Each row below holds a small network's activations on one input, seen along a few directions.
Each table varies a few parts of the input and shows all the possible inputs, shuffled.
A made-up example of a description, with smaller parts first: line(4) and (point or ring(9) or (values(2) and ring(5))).
Shared parts are said once, and a part with two or three values counts as separate values.

Other details of the inputs shift rows strongly along three fixed directions, in all tables alike. That doesn't count.

Table:
r1: [  6  22 -28  -4  15 -23 -15  16 -11 -14   3   5]
r2: [  6 -16  37  -5 -17  27   7 -23  18  24  -2  -4]
r3: [  8  27 -13  14  17 -23 -19  19  -6  -9  -8  -2]
r4: [ 16 -14  -4 -17 -17   7  -9  36   4   2 -20  25]
r5: [-67 -29 -38  45  -8  65  30   0 -29 -33  42  20]
r6: [ -6   5  -8  -6  12 -24  19 -29  16  10   7 -20]
r7: [ -9   2   9 -18  14 -16  10 -32  -4   0  26 -28]
r8: [ 22 -30  23 -15 -12  16  11  -7  23  37  -9  -2]
r9: [ -5   2   2   3  15 -24  22 -21  16  13  -3 -27]
r10: [  0  20 -29  -6  17 -26 -13  24  -7 -11   0   2]
r11: [  0 -16  33  -6 -24  23  15 -29  19  18  -4   0]
r12: [-13  24 -19  -8  17 -16 -15  13 -17 -19  11   2]
r13: [ -6   8   7  -7  23  -9   3 -29   3  14  20 -27]
r14: [ -7  24 -18  12  13 -30 -10  20  -1 -14 -12  -2]
r15: [ 30  -3  12   6 -19  16 -18  25  -1   0 -26  27]
r16: [  8 -13  -2 -10 -21   4  -2  28   7  -3 -26  25]
r17: [ 31  -7   4  -3 -16  20 -21  26  -6   2 -17  29]
r18: [  1  10   1   8  11 -19  15 -34  13   9   4 -21]
r19: [-16  10   2  -9  11 -16  16 -37   4   3  16 -21]
r20: [-10   5  20   1  16 -11   6 -29  -1   2  15 -37]
r21: [-17   5  15   0   8 -15  13 -35  -1  -3  13 -33]
r22: [ -9 -13  13 -10 -28  16  -8  13 -12 -20  -5  20]
r23: [-70 -34 -15  37   2  71  12  10 -42 -35  51   5]
r24: [  3  20 -13   9  21 -31 -14  32  -4  -5 -16  -8]
r25: [ 12  21 -26  -3  14 -20 -13  14 -18 -17   1   7]
r26: [ 22  -4   8   6 -25  14  -9  18   0  -8 -26  30]
r27: [ 23 -21  19 -11 -26  18  20 -32  17  17  -7  11]
r28: [ 26  -6   2  -4 -15  16 -23  27   1   6 -15  27]
r29: [ 19 -20  29  -2 -17  17  10 -13  29  34 -11  -1]
r30: [  4  20 -22   2  22 -25 -22  28  -7  -3  -3  -3]
Description of these inputs: ring(5) and (values(2) or line(4)).
The inputs of r10 and r6 match in every part but the ring(5) part. If r1 is changed in the same way as r10 into r6, which row does it become? -> r5
Which other rows does r19 become when the values(2) part takes its other values? List them by row number. -> r22
Which other rows agree with r11 in the ring(5) part? List them by row number. -> r9, r14, r18, r21, r26

Table:
r31: [-15 -47  34   7 -29  43  18 -10  16  19   5  -2]
r32: [ 29  12 -29  -7   0 -12 -27  30 -12  -3 -17  32]
r33: [ -1 -27   7   8 -12  29  18  -7  24  28 -11   5]
r34: [ 31  17 -12   0  -5 -11 -17  29 -17 -19 -22  24]
r35: [  5 -45   3   4 -15  55  20 -16  13  37   9  12]
r36: [-23  -6 -19  30  13  22   6  33 -21 -16   5   3]
r37: [ 13   6 -24  -1   4   4 -12  31 -28 -19   1  21]
r38: [ -6 -37  32  -7 -17  58  10 -19   4  24  14   6]
r39: [-39  22 -29  48  48 -26   6 -19 -26 -26  33 -43]
r40: [-42  -8  -2  14 -16  45   5  -1 -25 -30  18  19]
r41: [-37  -6  -9  30  -8  12  -2  19 -17 -32   5   5]
r42: [-24  40 -25  -6  43 -37 -10 -16 -28 -24  27 -28]
r43: [  5  11  -6 -20  -5 -30 -38  51  -7 -18 -18  10]
r44: [ 41 -10  17 -45 -23 -18  -9  10  40  35 -36  17]
r45: [  7  15   6  -4  35 -41  23 -29  15  22   3 -48]
r46: [ 13  21 -10 -15 -13 -27 -12  36  -7 -29 -24  24]
r47: [-32 -19 -28  38   4  40   9  22  -9  -3   4  14]
r48: [-21 -15   9   8   7   0  34 -67   6   4  34 -38]
r49: [-14   0   9  22  24 -20  23 -53   7   8  21 -48]
r50: [-37 -22 -21  10   0  37  17  27 -21 -18  22  12]
r51: [-50  30 -21  35  59 -17   3 -12 -28 -15  34 -42]
r52: [  8  17 -21  12   6   9 -26  45  -1  -4  17  14]
r53: [-20  -8 -42  15   4  22   1  15 -22 -15  15  25]
r54: [-20  -2 -18  34   2  21  11  21 -21 -25   2  10]
r55: [ 12  12   4   4   0 -25 -37  48  -5 -13 -28   7]
r56: [-37  23 -40  41  63 -21  19  -4 -29 -14  33 -46]
r57: [ 43   4  45 -34 -33  -1 -17 -13  18  13 -33  18]
r58: [  9 -27   6  16  -8  35  14  -8  18  34  -9   4]
r59: [ 17   0  37 -30 -35   7  -7 -14  14   5 -20  15]
r60: [ -5 -27  23  -9 -37  18  12 -21  13  -2   2   6]
r61: [-19 -20  14  26  27   7  27 -49   7  25  33 -50]
r62: [-16 -18  -4   3  31   9  44 -47   2  25  40 -44]
r63: [  3  15   3  -3  -5 -33 -36  53  -2 -16 -29   6]
r64: [ -4 -32  19 -22 -32  20   9 -16  10   3  11   6]
r65: [  3  21  13 -33  20 -33   5 -49   6  12  17 -34]
r66: [ -3 -23   3  -8 -31  18  24 -23  22  10  -4  21]
r67: [-34 -12 -21   5  -6  17  -7  17 -26 -34  23  12]
r68: [ 32 -12  18 -39 -24   0   7  -2  14  12 -12  16]
r69: [-34 -29 -14  23   2  40  -4  21 -24 -16  26   5]
r70: [ 29  32  24 -24  19 -44  -3 -52  12  15  -5 -32]
r71: [ 42  -5  36 -33 -24 -18  -1  18  34  26 -42   5]
r72: [-21 -16 -33  34  -9  43  12   1 -20 -14  13  28]
r73: [ 13  19  -5  -6   3 -26 -19  53  -3 -13 -31  11]
r74: [-47 -10   4  23  -3  42   1  18 -20 -14  13   8]
r75: [ 49  -5  42 -33 -14   7 -27   4  14  31 -24  12]
r76: [ 26  18 -11  -4  -6 -15 -16  31 -14 -22 -23  24]
r77: [ 26  27  30 -10  35 -40  -8 -33  15  32  -6 -41]
r78: [-15  -6   9  -3  23  16  24 -66  -5  16  44 -34]
r79: [ 29  16  24  -9  29 -57  -7 -28  23  29  -9 -49]
r80: [  7 -21  22  26 -31  56  20 -16  29  23  19   9]
r81: [-31 -15 -17  -8  15  -3  48 -63  16  18  41 -26]
r82: [-18  14  -5 -13   0   0 -27  38 -19 -18  -3  12]
r83: [ 26  12  -3   3  -8 -14 -36  26 -14 -23 -19  19]
r84: [-16  36 -43  -2  49 -49   8  -6 -27 -25  28 -29]
r85: [-24  -8 -17  27  -6  21  -6  10 -25 -35  14  12]
r86: [ -5 -46   5  -4 -20  49  25 -15  19  32   7  14]
r87: [ -3  17  -8  -4  35 -46  19 -35  28  29  -1 -42]
r88: [ -8  -9   1   6  36 -12  15 -45   1  21  37 -51]
r89: [ 23  17 -24   1  -7 -17 -22  24  -5 -12 -28  31]
r90: [ -7 -22   8   5 -27  19  25 -15  28  15 -13  12]
r91: [ 63   3  24 -28 -28   3 -17   1  35  32  -3  19]
r92: [ 19  21  -4   3  -5 -22 -14  39  -6 -19 -33  16]
r93: [ 20  27  23 -49  12 -50  -3 -46  17  18   2 -33]
r94: [-12  15   5  10   5   4 -26  35 -16 -13 -13  10]
r95: [ -1  47 -18 -13  44 -49 -22 -11 -22 -17  14 -25]
r96: [ 36 -19  23 -26 -24   4 -15  -6  11  12 -10  10]
r97: [ -1 -45  18 -10 -20  50  31  -9   9  23  12   6]
r98: [ 19  13 -27 -16  -4 -20 -24  32  -6 -10 -19  33]
r99: [-29   5   0  31   0  30  -6  11 -23 -24   4  12]
r100: [-40 -16  -5  11   0  47  -2  15 -26 -14  24  11]
r101: [-17 -26  40   5 -33  50  19 -26  10  11   1   8]
r102: [ 16 -28   9 -14 -17  32  22 -15   1  13   9  11]
r103: [-27 -15 -17  -6  17   0  45 -63  12  20  41 -25]
r104: [ -4  44 -15  13  38 -73 -17  -4  -8 -21  -4 -38]
r105: [-37 -13 -18  10   3  15  -9  29 -23 -24  19   3]
r106: [-24  -6 -15  44   0  50   2  28   0  -3  30  10]
r107: [-39 -19 -25   4 -11  35  21  18 -23 -30  28  21]
r108: [ 44 -11  16 -42 -20 -14 -11   8  36  36 -35  17]
r109: [-42  -4 -10  29 -10   8  -1  22 -16 -34   6   4]
r110: [ 27  -8  14  -3 -24   0   5  -7  29  22 -34  15]
r111: [ 29  -2  41  -1 -19  17 -11 -10  11  16 -23  11]
r112: [-15 -36  33 -15 -25  54  13 -17   6  21  14   6]
r113: [-13   9 -23  33  -8  33  -3  16  -9 -21  31  20]
r114: [ -7  15 -24  14  -4 -13 -10  29   0 -17 -24  21]
r115: [ 10  12 -12  22   2   0  -8  32 -17 -18 -17  14]
r116: [ 33 -17   5 -19 -10   6  -4   2  22  34 -20  13]
r117: [ 33  32  24 -20  22 -41  -5 -52  10  17  -3 -31]
r118: [ 17  20  -9 -13 -11 -22 -13  33  -9 -27 -24  25]
r119: [ -5  51 -24   5  43 -73   3   1  -8 -21  -5 -35]
r120: [  5  21 -19  -4   2 -31 -24  50  11  -6 -38  17]
r121: [ 11  16 -14 -24   1 -27 -21  55  -6 -16 -20  15]
r122: [ 11  24  -5  -4  -9 -30 -13  43  -1 -23 -34  16]
r123: [ 50  -3  17 -28 -31 -14  -4 -11  31  24 -38  26]
r124: [-18  21   5   7 -10  -2 -20  27 -13 -25 -17  15]
r125: [ 41 -17  18 -20  -8  12   0   8   9  28 -13   6]
r126: [  2  47 -30  -2  39 -65   2  -7 -16 -25   4 -26]
r127: [-32 -15 -18  15   6  18 -11  28 -24 -22  20   3]
r128: [-17  -7 -12  32  23   7  43 -61  11  25  23 -35]
r129: [ -5  13 -29   3  -8 -11  -9  22  -6 -22 -14  30]
r130: [ 11  29  33 -26  21 -52  -1 -32  23  29 -10 -44]
r131: [ -7   7  -9   2 -14 -10 -21  24 -15 -35  -8  16]
r132: [ 28  27  -2  -1  26 -56  11 -43  28  29 -16 -35]
r133: [-12 -27  39  10 -30  52  18 -27   9  12   0   8]
r134: [ 61 -14  31 -34 -25  -6 -26  -3  16  20 -22  13]
r135: [  5 -33  18 -15 -25  26   6 -18   5   6  11   6]
What is each input in this table made of? -> ring(5) and (point or (line(4) and line(5)))
The inputs of r92 and r97 match in every part but the ring(5) part. If r39 is changed in the same way as r92 into r97, which row does it become? -> r88
The inputs of r82 and r59 match in every part but the ring(5) part. If r112 is changed in the same way as r82 into r59, which row does it become? -> r40
Which other rows does r131 become when the line(5) part takes its other values? List them by row number. -> r48, r60, r83, r85
Which other rows does r36 become when the line(4) part takes its other values? List them by row number. -> r47, r51, r79
Which other rows does r78 become when the ring(5) part takes its other values? List them by row number. -> r75, r77, r111, r117
Which other rows does r120 become when the ring(5) part takes its other values? List them by row number. -> r44, r66, r81, r90
Which other rows does r31 become when the line(5) part takes its other values? List them by row number. -> r55, r61, r63, r79

Table:
r136: [ 36  22  11 -21  27 -63   5 -30  34  37 -16 -40]
r137: [ 48 -28  27 -31 -47  18  -6  25  34  30 -43  41]
r138: [-16  36 -44  16  48 -48   3  -7 -13 -14  19 -30]
r139: [ -1  22  -5   9  48 -43  27 -61  17  28  23 -61]
r140: [-30 -28  27  -7  -8  39  22 -48  -8   2  41 -19]
r141: [ 14 -22  -2   9 -39  43 -18  50  -2  -7 -25  53]
r142: [ -6 -32  10   4  -4  22  38 -37  24  31  15 -16]
r143: [-37  16  -5   3  24  -7  -7 -12 -32 -28  36 -24]
r144: [ 17  36  23 -37  15 -66 -11 -37   7  -1  -8 -35]
r145: [ 27 -36  25 -17 -30  31  26 -33  33  39  -5   8]
r146: [-38  17 -52  26  33 -14   0  29 -24 -28  16  -5]
r147: [-19  26 -39  28  29 -22 -21  51 -22 -28  -6   4]
r148: [  0  23  -8   7  47 -45  27 -60  13  23  24 -56]
r149: [  9  10  20 -20 -27  -6 -33  28 -12 -28 -25  26]
r150: [ 24  34  31 -29   1 -52 -26  -8   4  -8 -21 -17]
r151: [ 36  29 -12  -3  -5 -32 -50  73  -5 -14 -50  33]
r152: [ -3 -27  12   7  -4  21  34 -38  22  32  13 -17]
r153: [ 46 -20  29 -23 -27   3   6 -13  32  35 -26  10]
r154: [-17 -44  17  19  -9  53  51 -58  20  35  31 -17]
r155: [-12  34 -39  28  28 -21 -25  43 -25 -30  -5   7]
r156: [ 33 -39  25 -18 -47  44  13  -5  27  29 -18  36]
r157: [-15 -15 -30  18 -24  42 -14  65 -24 -31 -11  56]
r158: [-34   4   0  -2  -9   9  -7   5 -25 -35  10   9]
r159: [ 12   6  38 -24  -5  -5 -19 -11  -2   2   2 -12]
r160: [ 52  14  13 -33   5 -47  -1 -19  29  30 -25 -14]
r161: [-64 -25  -9  15 -10  63   4   7 -44 -39  45  16]
r162: [ 51 -24  35 -16 -43  24 -11  19  26  27 -42  34]
r163: [ 26  34  15 -27  -5 -31 -62  53 -22 -30 -28  20]
r164: [-37   5 -39  23  30  -5  22 -10 -13 -10  31 -22]
r165: [  0  51   7 -11  23 -62 -31   5 -15 -28  -9 -24]
r166: [ 15   6  15 -28 -27   8 -49  49 -23 -30 -21  39]
r167: [ 23  -3  23  -5  10 -14  20 -43  29  39  -3 -31]
r168: [-50 -62  11  41 -14  89  60 -46  10  27  43 -12]
r169: [ 18  38  28 -32  16 -66 -13 -35   8  -1  -8 -38]
r170: [-30  24 -55  22  31 -17  -1  21 -25 -29  19   0]
r171: [-44 -43 -16  48 -27  87   3  56 -20 -19   4  45]
r172: [ 47 -19  33 -21 -26   4   4 -12  32  37 -28   9]
r173: [ 51 -25  26 -31 -48  17  -9  23  31  29 -42  41]
r174: [ -6  21 -41  17   7 -13 -30  65 -24 -33 -16  28]
r175: [-36 -17 -17  25  23  19  49 -58   2  12  47 -33]
r176: [-33  33 -57  24  47 -31   3   5 -27 -29  27 -17]
r177: [-57 -33 -31  49  -7  73  26   9 -27 -23  37  22]
What is each input in this table made of? -> line(6) and (values(2) or line(5))
The inputs of r154 and r141 match in every part but the line(6) part. If r150 is changed in the same way as r154 into r141, which row does it become? -> r169
The inputs of r146 and r171 match in every part but the line(6) part. If r144 is changed in the same way as r146 into r171, which row does it become? -> r165
Which other rows does r143 become when the values(2) part takes its other values? List them by row number. -> r169
Which other rows does r145 become when the line(5) part takes its other values? List them by row number. -> r146, r160, r164, r176
Which other rows does r140 become when the line(6) part takes its other values? List them by row number. -> r143, r159, r161, r163, r166
Which other rows agree with r170 in the line(6) part? List them by row number. -> r137, r156, r157, r158, r161, r173
